A small network was shown many inputs. Here are its activations along a few directions, one row for each input.
Each table varies a few parts of the input and shows all the possible inputs, shuffled.
A made-up example of a description, with smaller parts first: one of 4 places along a line, together with either a single point or one of 9 places along a line or (one of 3 separate values, together with one of 8 places around a ring).
Shared parts are said once, and a part with two or three values counts as separate values.

Other details of the inputs shift rows strongly along two fixed directions, in all tables alike. That doesn't count.

A family of inputs:
r1: [ -9  36 -40 -19 -17  28 -35 -23 -18  38  -3]
r2: [-11  -4   8  47 -28 -61 108   7  16  17  12]
r3: [ -3  20 -44 -35 -30  17 -30 -42 -34   8 -21]
r4: [-12  26 -36 -17 -12  27 -28 -37 -37  26  18]
r5: [ 34  12 -25  27 -12  16 -48 -13 -33  21  39]
r6: [ 26 -24  55 -18  59  18 -28  60  20 -47   9]
r7: [ 15  15 -52   8 -29  36 -26 -37 -25   2   0]
r8: [-23 -10 -22  19  -1  18 -53 -51 -37   8  22]
r9: [  1  21 -46 -29 -28  25 -22 -38 -42   4 -14]
r10: [  4  33 -54 -29 -39  26 -29 -29 -25  21 -32]
r11: [ 11  13 -44  -2 -21  31 -32 -45 -25   0  -5]
r12: [-10 -17 -14  21 -41 -45 118  -1  15  14 -22]
r13: [-42 -44  63 -43  60  15  -7  47   8 -57 -13]
r14: [  1  18 -35   9   0  31 -37 -42 -21  17  22]
r15: [ 15 -21  67 -41  48   5 -13  74  12 -44   4]
r16: [  0  35 -25  -3 -15  10 -35 -31 -41   7  22]
r17: [ 22  30 -19  -5 -28   1 -53  -2 -32  42  12]
r18: [-30 -49  51 -51  41  15  -2  41   1 -76 -44]
r19: [  1 -13 -12  33 -35 -37  91 -10  42  22 -34]
r20: [ 14 -14   9 -37  30  44 -15  42  36 -57 -29]
r21: [ 11 -16  73 -46  42   0 -19  74  28 -29 -16]
r22: [-44 -37  40  53 -21 -88 104 -10   4   7   6]
r23: [ 10 -26  21  54 -15 -72  75  -4  21  39  16]
r24: [-15  31 -29 -24 -16  25 -38 -36 -21  38  -2]
r25: [ 21 -15  52 -41  39  10 -17  88  24 -38   1]
r26: [ -8  27 -43  -9 -16  35 -27 -26 -36  24  21]
r27: [-27 -52   8  46 -28 -52  80 -30  11  -2 -18]
r28: [-13   3  12  39 -30 -72 108  12  37  32 -14]
r29: [-28 -37  28  68  -9 -66  68 -20  11  -1  14]
r30: [ -4  36 -26  -9 -18   1 -45 -38 -37  15  15]
r31: [  7  26 -27  17  -3   8 -50 -41 -22   8  19]
r32: [ -9  -7  -6  43 -13 -35  81  -7  43  38  -8]
r33: [ 26  16 -13  16 -10   8 -59 -24 -23  36  18]
r34: [ -1 -53  73  -7  59   1 -35  48   9 -56   9]
r35: [ 14  28 -37  32 -12  20 -36 -29 -26   4  30]
r36: [  3  -3  -5  61 -20 -49  80  -2  34  19  13]
r37: [  8  -7  42 -17  62  26 -25  45  26 -66   0]
r38: [ 36  16 -30  22 -16  11 -49 -12 -23  28  33]
r39: [ 15  19  -8 -11 -21  -7 -53 -19 -43  32  24]
r40: [ 14  36 -35  22 -10  18 -48 -25 -13  16   9]
r41: [ -8  -7   6   8 -19 -10 -61 -29 -65  18  33]
r42: [ -4 -13  36 -31  58  35 -21  35  43 -34 -20]
r43: [  6  -5  45 -18  56  19 -25  42  39 -50 -17]
r44: [ -8   1  56 -44  47   9 -10  57  34 -48 -26]
r45: [ 28 -15  48 -18  55  17 -32  73  35 -34 -10]
r46: [-10  -5  26 -54  47  39  -7  61  33 -39 -12]
r47: [ -6 -25  -6  32 -30 -52  94 -26  34  14 -24]
r48: [ 25  19 -19   4 -24   8 -42  -4 -48  26  36]
r49: [ -3  18 -37   4  -1  23 -44 -49 -17  24  16]
r50: [  1   2  38 -39  44  19  -9  71  31 -57  -9]
r51: [  7  22 -47  11 -10  34 -34 -32  -9  25  21]
r52: [ 10  18 -41  -8 -26  30 -41 -47 -12  13 -22]
r53: [-10 -15 -15  13 -44 -49 117   6  32  19 -29]
r54: [-20 -13  43 -62  57  23  -8  47  28 -41 -19]
r55: [ -8 -13  -8  50 -12 -25  80  -9  26  24  15]
r56: [-18 -16   3  10 -44 -62 121  -9  36  29 -46]
Description of these inputs: one of 2 separate values, together with one of 4 places along a line, together with either a single point or one of 6 places around a ring.
Changing only the place on the line of 4 turns r55 into r5. The same change can be made to r49. Which row results? -> r23
Change only the choice among 2 separate values in r10. List by row number the other rows that result. -> r19
Change only the place on the line of 4 in r45. List by row number the other rows that result. -> r19, r32, r40
List by row number the other rows that have the place on the line of 4 and the choice among 2 separate values in common with r44. -> r2, r16, r22, r28, r30, r50
Change only the place on the line of 4 in r53. List by row number the other rows that result. -> r25, r46, r50

A family of inputs:
r57: [-14  18 -29 -12  16  53 -73 -35 -22 -10   6]
r58: [ -4 -16 -15  53 -49 -56  43 -55  -8  42  -2]
r59: [ 20  18 -21  13   2  22 -31  -8   9  11   5]
r60: [-21  30 -33 -33 -20  23 -37 -29 -42  20   3]
r61: [-17  12   4 -45  22  37 -74  -9 -27  -8  -2]
r62: [-19   7  -6  -2   9  12 -39 -34 -11   8   3]
r63: [ -7 -12 -12  35 -58 -58  48 -45 -21  50  -4]
r64: [ 18   4 -12  29 -14   4 -76 -28 -68   6  52]
r65: [ 10  20 -46 -19 -33  28 -32 -29 -39  -3 -10]
r66: [  34   15   28  -10   46   39 -103   43  -22  -24   50]
r67: [  6 -10  46 -36  25 -15  48  77  48 -18 -24]
r68: [-17  -5  -2  70 -24 -57  43 -36 -29  46  59]
r69: [ 15  15 -46  52 -43 -27  67 -32  18  51   9]
r70: [ 13  -5  32 -26  27  -3  59  73  56 -31 -27]
r71: [ -2 -49  50   0  38 -10  44  46  49 -59 -32]
r72: [  2 -44  35  -9  32   0  59  48  51 -63 -34]
r73: [ 10 -22  59  -4  45 -17  28  58  65 -22 -18]
r74: [  6   5   5 -72  15  50 -78  27 -31 -43 -22]
r75: [ 18  21   0 -21   3  16 -52   6  -8  21   2]
r76: [-25  16 -41  25 -50 -32  79 -43  -7  42  -1]
r77: [-24 -19   6  11  13  -9  76   6  40 -16 -12]
Describe the family of inputs behind these rows. -> one of 3 separate values, together with either a single point or one of 6 places around a ring
Changing only the choice among 3 separate values turns r73 into r58. The same change can be made to r66. Which row results? -> r64
List by row number the other rows that have the choice among 3 separate values in common with r62. -> r57, r60, r61, r68, r76, r77
Change only the place on the ring of 6 in r73. List by row number the other rows that result. -> r59, r67, r69, r70, r75

A family of inputs:
r78: [ -4 -27  73 -10  44 -18  21  71  44 -40 -15]
r79: [-42 -38  35  29  -4 -66 124   9  25  -4   0]
r80: [ -4  16 -23 -18   6  29 -15 -15  11 -11 -31]
r81: [ 12  29  -8 -29  30  55 -76  28 -16 -30  18]
r82: [  2 -16  56 -41  50  -3  51  80  53 -55 -23]
r83: [ 11  10 -26  43 -19 -14   5 -35 -16  20  33]
r84: [  4  15 -25  49 -23 -20  -6 -53  -8  40  25]
r85: [  2  34 -28  -1 -23  -4 -11 -34  -9  39   0]
r86: [  4  17 -33  28 -26  -4   7 -19  -9  51  26]
r87: [  2   5 -27 -21  -1  40  -7  -9   9  -6 -24]
r88: [ 18  22  -7 -65  33  68 -85  21 -11 -17  -5]
r89: [  7   1 -10  48 -28 -30 -16 -47 -25  33  21]
r90: [  7  19 -28  36 -42 -20  -2 -26 -41  34  29]
r91: [  6  15 -10 -54  32  71 -51  22   5 -61 -27]
r92: [ -1   5 -36   9 -40  -6  20 -29 -16   4 -13]
r93: [  1 -55  45  54  -4 -73 101  18  36  14   5]
r94: [ 12   2 -33  46 -27 -12   3 -47 -12  47  32]
r95: [  1 -45  44  59  -6 -77 106  19  28  -3   8]
r96: [ 13   0   5 -15  10  27 -55  19 -19  -2  12]
r97: [  8  17 -23   6 -43 -22   9 -25 -32  27   9]
r98: [  1  18 -16   8 -39 -29  -1 -35 -20  41  -2]
r99: [ -1  33 -24  20 -12   3 -26 -22 -10  34  18]
r100: [  4 -40  69 -45  44  -9  37  80  46 -42 -30]
r101: [ -5 -47  45 -36  35   6  44  64  53 -55 -47]
r102: [-27   8  13 -51  44  53 -90  -1 -26 -39  -2]
r103: [ -7   8 -35   4 -32  -4  -6 -37 -10  13 -23]
r104: [-21  -5   7 -54  39  61 -80   3 -30 -32   4]
Changing only one part turns r97 into r98. The same change can be made to r91. Which row results? -> r80
Describe the family of inputs behind these rows. -> one of 3 separate values, together with either a single point or (one of 2 separate values, together with one of 4 places along a line)
List by row number the other rows that have the choice among 3 separate values in common with r88. -> r86, r87, r93, r94, r96, r100, r101, r104
